A small network was shown many inputs. Here are its activations along a few directions, one row for each input.
In each table, some parts of the input vary, and every possible input appears once, in random order.
A made-up example of a description, with smaller parts first: line(6) and (point or ring(9) or (values(3) and ring(5))).
Shared parts are said once, and a part with two or three values counts as separate values.
(in the rows, 128 means zero)

Other details of the inputs vary at random and push rows far along three fixed directions, the same in every table; ignore that.

A family of inputs:
row 1: [120 137  96 138 117 165  65  66  73 136 135 112  99]
row 2: [163 134 113 124  92 187 156 116  97  90 143 129 106]
row 3: [114 110  79 143 107 137  80 115 114 140 130 131 117]
row 4: [115 126 137 131 172 128 128 145 142 156 106 153 150]
row 5: [ 93 104  98 141 153 117  38  78 121 152 150 123 119]
row 6: [ 68 134 169 120 195  65  57  71 134 181 125 100 122]
row 7: [142 118 105 126  80 150 160 142 108 101 144 104 128]
row 8: [133 161 188 134 187 145 142 123 129 120 123 133 136]
row 9: [177 145 125 109  45 199 180 130  88  82 141 148 121]
row 10: [107 108  99 132  39  43 119 115 150 135 122  86  91]
row 11: [112 142 119 129 117 129  81  86 102 148 120 108 108]
row 12: [160 122 113 106  49 165 204 179 106 104 147 125 140]
row 13: [101  86  95 124 113  39 135 164 196 165 123 102 110]
row 14: [110 121  81 146 142 164  49  82  90 141 140 123 106]
row 15: [133 102  71 116  42  77 158 173 145 163 118 105  89]
row 16: [103 143 155 130 192  60 120 143 160 154 126  98 155]
row 17: [ 92 135 161 114 164  61 121 134 157 181  94 121 135]
row 18: [112 125 144 128 125  90 121 109 145 124 119 120 125]
row 19: [142 141 157 151 201 182 121 125 129 107 133 161 153]
row 20: [182 135 113 136  50 191 212 179 105  74 147 122 136]
row 21: [139 133  95 166 123 189  77  73  79  99 160 120  97]
row 22: [128 153 172 104 147 127 170 144 132 149 100 137 139]
row 23: [129 110 129 130 145 120 137 143 156 122 123 143 138]
row 24: [124 147 151 111 176 105 160 153 143 116 127 123 168]
row 25: [133 129 145 107 187 136 170 156 152 140 128 127 118]
row 26: [117 130 121 159 134 174  45  41  80  75 137 144 134]
row 27: [128 128 103 139 141 205  59  56  61 111 164 134 107]
row 28: [137 111 102 149 116 119 135 151 155 126 136 126 119]
row 29: [142 122 169 117 170 130 172 169 166 112 105 159 158]
row 30: [135 124 138 127  96 141 122 117 113 106 127 157 143]
row 31: [143 141 177 143 202 160 136 138 139 107 116 164 162]
row 32: [150 118  79 119  22 146 175 171 102 116 128 109 125]
row 33: [124 129 140 120 210 153 134 135 146 133 136 134 127]
row 34: [127 131 137 146 102  89 128 120 143 122 123 120 122]
row 35: [119 146 110 123 121 107 115 131 109 136 124 120 154]
row 36: [127 118 124 115  48  81 150 137 139 128 125 130 122]
row 37: [ 92 119 104 154 133  64  54  76 136 166 139  71  83]
row 38: [151 106 106 126  70 143 151 153 128 110 135 159 137]
row 39: [129 158 180 125 200 127 141 128 148 143 122 116 127]
row 40: [130 121  91 136 130 200  71  74  74 107 164 141 113]
row 41: [126 161 180  98 217 142 150 148 126 131 133 147 182]
row 42: [133 125 130 155 100 111 113 122 134 104 121 133 128]
row 43: [169 144 138 133 166 205 178 163 124 100 142 157 131]
row 44: [111 109 131 125 116  67 131 163 166 162  91 138 143]
row 45: [145 129 174 113 172 159 150 150 136 116 117 178 169]
row 46: [145 145 176 106 161 141 184 175 143 131  90 171 163]
row 47: [119 114 102 120  48  61 144 133 158 136 123  87  91]
row 48: [113 112 123  98 107  50 145 150 164 184 126  95  99]
Each input here is: line(4) and (values(2) or ring(10)).
Changing only the line(4) part turns row 32 into row 7. The same change can be made to row 35. Which row results?
> row 24
Changing only the line(4) part turns row 28 into row 13. The same change can be made to row 8. Which row results?
> row 10
List by row number the other rows that have the line(4) part in common with row 9.
> row 5, row 6, row 12, row 27, row 30, row 36, row 38, row 40, row 41, row 45, row 48
Change only the values(2) part in row 16. List by row number the other rows that result.
> row 20
